A small network was shown many inputs. Here are its activations along a few directions, one row for each input.
Each table varies a few parts of the input and shows all the possible inputs, shuffled.
A made-up example of a description, with smaller parts first: line(6) and (point or line(9) or (values(3) and ring(5))).
Shared parts are said once, and a part with two or three values counts as separate values.

Other details of the inputs vary at random and push rows far along two fixed directions, the same in every table; ignore that.

Rows:
x1: [  3   7  12 -12   0  -7   3 -11  -3   4  -2   0 -17   6   3  14]
x2: [-6 -9  7  5 -5  6 -8  4 -4 -1 -1 -6 14 -4  1 -8]
x3: [ -6 -10   6   7  -5   6  -8   5  -3  -2  -1  -7  15  -4  -1  -8]
x4: [  3   2  11  -7   1  -6   6 -13  -3   7  -3  -3 -18  10   8  14]
x5: [ 10   4 -57  28   9  -2  13  24  16  -5   9  22   5  -4 -16  -5]
x6: [-5 -4  8  1 -6  5 -8  6 -4 -6  1 -4 15 -6 -6 -7]
x7: [  8   7 -12   5   4  -7  10  -1   4   2   0   6 -10   1  -7   9]
x8: [-10  -6  12  -3  -3   7  -9   7  -4  -7   4  -6  14  -2   2 -12]
x9: [ -6 -11   3   5  -5   4  -7   6  -3  -1   1  -3  12  -2  -2  -7]
x10: [ 13   9 -22 -14   6   5   8 -13  13   6  -3  14  -7  -5   5  -6]
x11: [-10  -5  10   1  -2   6  -9   7  -4  -5   3  -7  16  -5   2 -13]
x12: [  3   8  -3  -2   6  -6   6  -4   3   1   0   1 -14   6   5   8]
x13: [  4   7   7  -6   1  -7   3  -9  -1   3  -4  -2 -13   3   1  11]
x14: [  1   0  15 -11  -3  -4  -1 -12  -7   4  -4  -5 -13   9   9  10]
x15: [  2   6  -3  -2   7  -5   8  -3   3   1   2   2 -14   7   3   8]
x16: [-5 -4  7  4 -4  5 -8  6 -4 -4  0 -4 16 -9 -5 -8]
Each input here is: point or (values(3) and ring(5)).
Q: Which other rows does x4 become when the values(3) part takes its other values? List them by row number.
A: x7, x15

Rows:
x17: [ 10   8  -2   0  -2 -10   6  -8  -1   5  -5   4 -16   4  -6  19]
x18: [  0   6  -3   0   9  -6   7   2   3  -1   5   1 -11   7   5   3]
x19: [-4 -4 -5  8 -1  1 -3 13 -1 -7  6  1  9  0 -5 -5]
x20: [  6  -1 -10   1  -2   0   3  -5   1   5  -2   5  -6   4   2   4]
x21: [-2 -1 -3 10  0  1 -1  7  1 -2 -1 -2 11 -9 -8 -5]
x22: [-9 -5  5  4 -1  3 -5 12 -3 -7  6 -4 11 -1 -1 -8]
x23: [  0 -10  -9   7  -8   6  -5   4  -1   0  -1   3  11  -3  -4  -5]
x24: [ 0 -1 -7  6 -2 -2 -1  9 -1 -5  5  3  1  3 -6  3]
x25: [ -2  -7  -8   6   0   6  -2   4   4   1   0   0  11  -4   2 -11]
x26: [ 4  7 -2  3  5 -6  6 -4  3  2 -2  0 -8 -1 -1  6]
x27: [ 6  6 -3  4  1 -6  5 -3  1  2 -3  2 -8 -1 -5 10]
x28: [ 11  18  -5 -28   6   3   6 -18   9   3  -3  12 -14  -3   5   0]
x29: [-12 -10  50 -26  -8   6 -14 -20 -14   5  -7 -20  -1   6  20  -1]
x30: [ -3  -5   6   7  -6   3  -6   5  -4  -3  -1  -4  14  -8 -10  -3]
x31: [ -9  -4   4   4   2   3  -4  12  -1  -7   6  -5  11  -1   0 -11]
x32: [  6   4  -7  -4   6  -3   8 -10   5   7  -3   3 -15   7  11   5]
Q: What is each input in this table made of?
A: point or (values(3) and line(5))
Q: Which other rows does x21 become when the values(3) part takes its other values? List them by row number.
A: x25, x31

Rows:
x33: [ -7  -5  35 -22  -8   5 -10 -14  -9   3  -6 -11   0   0   8   0]
x34: [ -5  -2  15  -2  -3   3  -6  -1  -2   0  -2  -7  11 -11  -5  -5]
x35: [ -6  -9  -9   9  -1  11  -6  13   5  -4   3   1  25 -12  -3 -22]
x36: [-11  -5  42 -19  -2   1  -7 -10 -10   1   0 -17  -5   9  14   2]
x37: [ 4  4 -5 -4  5 -1  4 -7  4  3 -2  3 -8  2  6  1]
x38: [ 12   9 -37  10   4  -3   9   4  10   0   1  17  -4  -3 -10   1]
x39: [ -7 -10   6   7  -5   5  -7   8  -4  -3   2  -5  14  -2  -3  -7]
x40: [ 11   6 -32  20   7  -5  11   5  10   4  -2   9   0  -8 -11   2]
x41: [ 10   7 -29  15   6  -9  13   3   5   3   2  11 -15   6  -2  11]
x42: [  5   6  -4  -8   3  -2   6  -8   2   3  -2   4 -10   2   2   5]
x43: [  4   1   1   1  -1  -7   4  -7  -2   5  -3  -1 -16   9   5  14]
x44: [ -7 -13  -8  18  -5   7  -7  17  -1  -4   3  -2  22  -7  -7 -14]
x45: [ 5  4 -8  4 -1 -5  3  2 -1  0  0  6 -7  5 -5 10]
x46: [  3   8   2  -5   3  -7   4  -4  -1   0   2   2 -15   9   3  12]
x47: [  5   2   1   0  -2  -7   4  -6  -1   4  -2   0 -15   9   2  14]
x48: [  3   6   7  -6   4  -8   7 -10  -3   5  -2  -3 -21  12  11  14]
x49: [ 7 -1 -9  2 -1  1  2 -5  3  5 -4  4 -3  0  2  2]
x50: [-4 -9  6 -1 -7  8 -8  0 -1  0 -3 -4 15 -7 -1 -9]
x51: [  3   6   6   7   3 -10   7  -5  -1   3  -4  -5 -14   4  -3  15]
x52: [  2   8   4  -9   7  -8   6  -4   1   1   2  -1 -19  10   7  10]
x53: [-10  -6  10   0   2   3  -5   8  -1  -4   5  -8  10   0   3 -10]
x54: [ -5  -1  42 -27 -10   3 -12 -19 -12   3  -7 -13  -5   3  11   4]
x55: [ 5  5 -6  2  0 -6  3  0 -1  0  0  5 -9  6 -3 10]
x56: [ -8 -18 -30  26  -8  18 -12  32   7 -11   6   7  52 -25 -23 -36]
x57: [ 3 10 -5 -9  6 -1  3 -4  5 -1  1  5 -9  2  4  1]
x58: [ -6  -1  12 -10  -2   7  -7   0  -2  -4   1  -3  10  -4   2 -10]
x59: [ -5  -6   7  -2  -2   8  -6   0  -1  -1  -1  -5  13  -6   4 -12]
x60: [-10  -7  12   1  -1   2  -5   5  -4  -3   3  -8   8   1   6  -8]
x61: [  4   6   9  -8   3  -8   7 -11  -3   4  -1  -2 -21  13   8  15]
x62: [ -7  -4   6  -3   1   8  -6   3   2  -2   1  -5  13  -6   6 -16]
x63: [  4   1  -3   3   0  -5   4  -3  -1   4  -1   3 -11   7   0  11]
x64: [ 12   8 -38  11   3  -2   9   5  10   0   0  18  -2  -3 -12   1]
x65: [-6 -2 11 -9 -2  7 -8 -1 -2 -4  1 -3 11 -5  1 -9]
x66: [ -8  -2  40 -26  -1   4  -7 -17  -8   3  -4 -13  -4   5  16  -1]
x67: [  5  -1 -16   5  -1   2   3   0   5   2  -2   7   3  -3  -4  -1]
x68: [-11  -6   8   2   1   2  -5   8  -2  -4   4  -9  10   0   5 -11]
x69: [ 6  4 -6  2 -3 -6  2  0 -2  0  0  4 -9  5 -4 12]
x70: [ 11  10 -30   4   8  -3  13   2  11   1   2  15 -10   0  -4   3]
x71: [-8 -7 14 -1 -1  3 -6  3 -4 -3  3 -7  8  1  3 -5]
x72: [-7 -4 12 -1 -4  4 -7  6 -6 -6  3 -5 11 -1 -2 -6]
x73: [  3   7   6  -9   4  -8   6  -7  -2   2   1   0 -20  11   6  14]
x74: [-3 -8  8 -5 -8  7 -8  0 -2 -1 -3 -3 13 -7 -2 -7]
x75: [  4   4  -3  -1   1  -7   5  -3  -2   2   1   3 -14   6   0  11]
x76: [  5   7 -13   8   1  -2   3   4   5   0   0   6   4 -11 -11   1]
x77: [ -7  -4   6  -5   2   8  -6   3   3  -3   3  -4  13  -6   3 -15]
x78: [ -8  -5  17   8  -3  -2  -6   6  -6  -5  -1 -11  10  -6  -7   0]
x79: [  4   6  -4   0   1  -6   4  -1  -2   0   2   4 -11   6  -1  10]
x80: [ -5  -6   7  -4  -2   8  -5   0  -1  -2   0  -4  14  -6   1 -12]
x81: [  4   1  -2   4   0  -6   4  -4  -2   5  -2   1 -13   8   4  12]
x82: [ -5  -4   9   5  -2   5  -5   3   0   0  -2  -7  17 -12  -6  -9]
x83: [  3   8   8 -10   5  -9   7  -7  -2   3   1   0 -21  12   7  13]
x84: [  2   9  -1  -6   6  -7   4   0   1  -1   3   2 -15   8   4   7]
x85: [  5   1 -12   2   2   0   4  -4   4   3  -2   5  -3  -1   2  -1]
x86: [-8 -5  8  2 -2  5 -7 11 -4 -7  5 -4 14 -2 -3 -9]
x87: [-8 -6 13 -1 -4  3 -6  5 -5 -4  3 -6  9  0  0 -5]
x88: [  6   4 -13   0  -2   1   1  -1   3   1  -2   8  -1  -2  -5   2]
x89: [  4   3  -3   0   0  -7   5  -3  -1   2   0   4 -13   7  -1  12]
x90: [ 10  10 -31   4  10  -2  11   4  13   0   3  14  -9  -1  -3   0]
x91: [  2   7  11  -9   5  -9   6 -12  -3   5  -2  -3 -24  14  13  16]
x92: [  5   2 -13   1   2   0   4  -3   4   2  -1   6  -2  -2  -1  -1]
x93: [ 12   4 -41  16   4  -1  11   6  12   2   0  17   0  -4 -10  -1]
x94: [  6   1 -11   2   2   0   4  -5   3   4  -3   5  -4   0   2   1]
x95: [ -4  -4   1  -1  -4   9  -7   5   0  -5   2   0  17  -8  -4 -13]
x96: [ 4  4 -5 -5  5  0  5 -7  4  2 -1  4 -6  2  4  2]
x97: [-8 -9  8  5 -4  4 -6  7 -4 -3  3 -6 13 -2 -2 -7]
x98: [-7 -9 10  3 -7  3 -8  7 -6 -3  1 -4 11 -2 -4 -4]
x99: [  4  -2 -38  38   5  -4   7  22   9  -5   2   7  13 -10 -19  -3]
x100: [ -5  -7   5  -3  -5   8  -7   2  -1  -2   0  -2  15  -8  -3 -12]
x101: [ -6  -6  37 -20  -7   5 -10 -17 -10   6  -8 -14  -2   2  14   0]
x102: [ 4  6 -6 -7  4 -1  5 -6  4  2  0  5 -8  1  2  3]
x103: [ 4  7 -2 10  1 -9  5  2  0 -2 -1  0 -7  0 -8 13]
x104: [-6 -9 14 -1 -8  2 -8  3 -7 -2  0 -6  8 -1 -2  0]
Q: What is each input in this table made of?
A: values(2) and line(4) and (point or line(8))
Q: The inputs of x79 and x38 match in every part but the values(2) part. If x52 is changed in the same way as x79 into x38, which row does it become?
A: x90
Q: The inputs of x64 and x55 match in every part but the values(2) part. If x94 is changed in the same way as x64 into x55, which row does it become?
A: x44
Q: List by row number the other rows that have the values(2) part and the line(4) part in common with x67.
A: x50, x66, x77, x80, x82, x92, x93, x96
Q: Which other rows does x34 become when the values(2) part takes its other values? List them by row number.
A: x78
Q: Which other rows does x83 become when the values(2) part takes its other values? List them by row number.
A: x70
